Small tables with named rows and columns. After each table, cells are looked up by row and column.

sel =
|  | fomoze | miv | sebudap | rigezum | timudi | mer |
|---|---|---|---|---|---|---|
| dukavo | -17.71 | 8.15 | -27.29 | 31.42 | -32.41 | 1.21 |
| vanit | 16.36 | 1.21 | -16.99 | 36.81 | -45.16 | 1.32 |
| med | 11.60 | -8.09 | 1.57 | 50.33 | -41.72 | 22.77 |
| kep | 1.21 | -30.43 | -18.86 | 1.21 | -30.90 | 10.70 |
| kabimif | 24.84 | -16.71 | 6.63 | 49.94 | -43.29 | 10.63 |
| gepusor | 11.20 | -12.00 | -23.36 | 20.17 | 1.21 | 31.47 |
| vonap | 1.21 | -11.98 | -24.44 | 11.85 | -24.35 | 40.86 |
| reli | 0.07 | -19.02 | -67.40 | -7.34 | -33.09 | 13.24 |
| semuf | 16.31 | -4.45 | -2.96 | 18.39 | 1.21 | 67.24 |

What is the sebudap of semuf in sel? -2.96
What is the timudi of kep in sel? -30.90
What is the sebudap of med in sel? 1.57
What is the miv of kabimif in sel? -16.71
What is the timudi of vonap in sel? -24.35
What is the fomoze of gepusor in sel? 11.20
What is the fomoze of semuf in sel? 16.31
What is the mer of gepusor in sel? 31.47
What is the miv of kep in sel? -30.43
What is the timudi of med in sel? -41.72
What is the miv of vonap in sel? -11.98
What is the miv of med in sel? -8.09
What is the rigezum of kep in sel? 1.21
What is the mer of kep in sel? 10.70
What is the fomoze of reli in sel? 0.07
Row with the largest sebudap: kabimif

Table kivibod
        vemama  lanari  satub  losu  mozeguv  zabo   mak
zus         32     -87     -3    33      -81    47   -57
visim      165    -226     85    78     -307   265     3
kof        182    -830    319    91     -918   578    36
gug       -133    -477    -10  -163     -360    -7  -104
kepi       248    -414    173   163     -466   469    -7
sol        157    -276     70    72     -254   292   -61
vezi        41    -402   -106   -91     -187    74  -121
ver        -75     -74    187    52     -506    47    46
vuvumi     356    -440    290   280     -732   687    64
tun         74    -528     41   -20     -387   265   -64
lemes      -75    -100    180    39     -519    -7    39

What is the vemama of kof in kivibod? 182
What is the mozeguv of lemes in kivibod? -519
What is the vemama of ver in kivibod? -75
What is the losu of sol in kivibod? 72
What is the mozeguv of kof in kivibod? -918
What is the satub of lemes in kivibod? 180
What is the mak of kepi in kivibod? -7
What is the mozeguv of gug in kivibod? -360
What is the satub of ver in kivibod? 187
What is the satub of vuvumi in kivibod? 290
What is the mozeguv of zus in kivibod? -81
What is the losu of gug in kivibod? -163
What is the vemama of gug in kivibod? -133
What is the vemama of visim in kivibod? 165
What is the satub of sol in kivibod? 70
What is the vemama of lemes in kivibod? -75
What is the lanari of gug in kivibod? -477
What is the zabo of kepi in kivibod? 469
Which row has the largest losu? vuvumi

von:
	bedo	faveb	bes	bolet	sab	dilug
sazo	30	77	60	53	59	46
rel	55	65	58	59	55	61
vefemu	57	39	92	56	40	81
zuvutut	58	44	72	50	50	51
bogasi	80	74	85	32	36	43
fuva	47	78	44	55	69	58
rodavu	77	38	67	83	46	50
duvag	41	49	62	64	53	58
fafati	62	34	49	62	71	58
zama	33	67	25	60	62	58
siv	60	75	55	73	39	61
dano	81	43	64	51	66	60

What is the bedo of fuva in von? 47
What is the bedo of siv in von? 60
What is the bolet of bogasi in von? 32
What is the bolet of zuvutut in von? 50
What is the faveb of bogasi in von? 74
What is the dilug of duvag in von? 58
What is the bes of rel in von? 58
What is the dilug of dano in von? 60

Table fil
        pelozi  gedano    meb   kaze    lod    mab    mas  pizurot
fopa     37481   30503  35803  44457  35547  39768  39324    46767
lobazo   78148   45625  57284  38435  63213  55997  47109    60522
fal      21158   44075  42378  36924  21678  41389  38381    23801
nok      23902   37843  39340  37219  30532  41175  38298    32791
zugelo   31700   30629  34566  35266  26473  44815  36535    31938
pagipa   64116   38853  21404  42997  32938  46582  40123    47338
lunat    30972   42677  46970  35488  36839  35608  38589    41301

mas of fal: 38381
gedano of zugelo: 30629
mab of fal: 41389
pizurot of zugelo: 31938
lod of nok: 30532
lod of pagipa: 32938
mab of fopa: 39768
kaze of fopa: 44457
pelozi of nok: 23902
lod of fal: 21678
meb of lunat: 46970
mas of pagipa: 40123
pelozi of fopa: 37481
mab of pagipa: 46582

nomek:
         vozes      nak    nat     vug   safumu   zizopa    tivez   zovis     vara
geripa   9.007   24.782  1.305  75.501  -57.267  -22.841  -45.867  -6.033  -49.906
fabo    13.557   23.899  3.172  70.316  -64.739  -15.419  -44.752  11.630  -42.690
gik      7.598   29.347  0.060  70.219  -64.114  -23.010  -44.358  -7.515  -43.483
vok     -4.697  -82.684  1.406  74.009   12.303  -73.177  -16.945  61.893   11.873

geripa, zizopa -> -22.841
vok, vara -> 11.873
geripa, safumu -> -57.267
fabo, nak -> 23.899
gik, tivez -> -44.358
gik, safumu -> -64.114
fabo, nat -> 3.172
Row with the largest vug: geripa

Table sifune
	mamedi	kefu	vabez	pibul	zepeta	sifu
setiron	172	9	188	61	231	160
niz	124	238	53	69	123	95
fanizi	201	4	106	141	139	14
lomut	88	107	243	44	131	56
fudapu	113	51	207	145	180	67

mamedi of lomut is 88
zepeta of lomut is 131
kefu of setiron is 9
vabez of niz is 53
mamedi of setiron is 172
pibul of lomut is 44
vabez of fanizi is 106
kefu of fudapu is 51
pibul of niz is 69

fesu:
fields: zun, solezad, ponoti, legef, bilusob, bolof, menen, mavo
kudoze: [2.9, 6.6, 3.0, 5.3, 2.9, 7.3, 5.4, 5.5]
peg: [4.0, 7.9, 4.9, 8.0, 9.6, 6.9, 6.4, 6.6]
sunir: [6.1, 5.6, 6.8, 6.0, 7.3, 7.7, 5.8, 3.4]
meraz: [8.9, 8.1, 6.2, 6.5, 5.0, 6.8, 6.1, 8.0]
pusa: [6.7, 8.3, 8.4, 6.5, 4.9, 5.3, 2.7, 7.0]
bisuge: [7.1, 5.8, 7.1, 5.3, 7.4, 5.1, 8.1, 1.0]
regi: [5.9, 7.8, 8.3, 6.3, 5.1, 4.4, 3.3, 6.5]
binut: [8.9, 8.0, 6.2, 6.5, 5.1, 6.8, 6.1, 7.9]

bilusob of kudoze is 2.9
zun of sunir is 6.1
solezad of kudoze is 6.6
bolof of regi is 4.4
menen of binut is 6.1
legef of pusa is 6.5
bolof of sunir is 7.7
bolof of kudoze is 7.3
zun of bisuge is 7.1
mavo of sunir is 3.4
bilusob of sunir is 7.3
menen of bisuge is 8.1
ponoti of pusa is 8.4
bilusob of meraz is 5.0
mavo of bisuge is 1.0
mavo of pusa is 7.0
Row with the largest bolof: sunir

Table lakar
|  | rut | lala | durisas | tifefiz |
|---|---|---|---|---|
| fuf | 99 | 178 | 173 | 202 |
| gek | 129 | 212 | 218 | 138 |
| gur | 34 | 142 | 116 | 166 |
| rabidef | 184 | 172 | 137 | 103 |
| kekagi | 231 | 157 | 197 | 101 |
| kan | 230 | 101 | 121 | 220 |
| zitil | 228 | 175 | 106 | 81 |

tifefiz of gek is 138
rut of rabidef is 184
lala of fuf is 178
durisas of fuf is 173
durisas of gek is 218
lala of kekagi is 157
durisas of rabidef is 137
tifefiz of kekagi is 101
rut of zitil is 228
lala of gek is 212
rut of fuf is 99
rut of gur is 34
rut of gek is 129
lala of zitil is 175
tifefiz of kan is 220
tifefiz of rabidef is 103
durisas of gur is 116

pem =
	buzavis	buvipi	fusode
rakites	3.63	6.77	3.66
pup	-3.03	-2.38	-2.76
fis	0.34	-2.88	5.83
suboti	-1.08	-0.86	-5.86
kaz	-2.01	-2.94	-3.22

buzavis of fis: 0.34
buvipi of rakites: 6.77
buzavis of kaz: -2.01
buzavis of suboti: -1.08
fusode of fis: 5.83
fusode of rakites: 3.66
buvipi of pup: -2.38
fusode of kaz: -3.22
fusode of suboti: -5.86
fusode of pup: -2.76
buvipi of fis: -2.88
buzavis of pup: -3.03
buzavis of rakites: 3.63

ganosid =
         vuf  miruve  debo  buf  daza  tarotid  kele  sig
nodurek  169      68   172   29   163      118   158  193
nodano   200     117   165   23   189      119   125  174
ganom    124     120   114  103   121      112   106  113
larur    101     101   104  102   102      102   102  101
beb       93     104   114  119   100      111   102   90
pinun     44      63   166  129    81      120    85   31
dugoge   170     179    29  108   130       94   116  168
sizabor   82      81   147  115   101      118   107   82
sus      106      93   100  111   101      107   136  139
selufid  101     102   103  103   102      103   102  101

What is the debo of larur in ganosid? 104
What is the buf of nodano in ganosid? 23
What is the kele of sizabor in ganosid? 107
What is the buf of selufid in ganosid? 103
What is the daza of larur in ganosid? 102
What is the miruve of selufid in ganosid? 102
What is the daza of selufid in ganosid? 102
Row with the largest miruve: dugoge

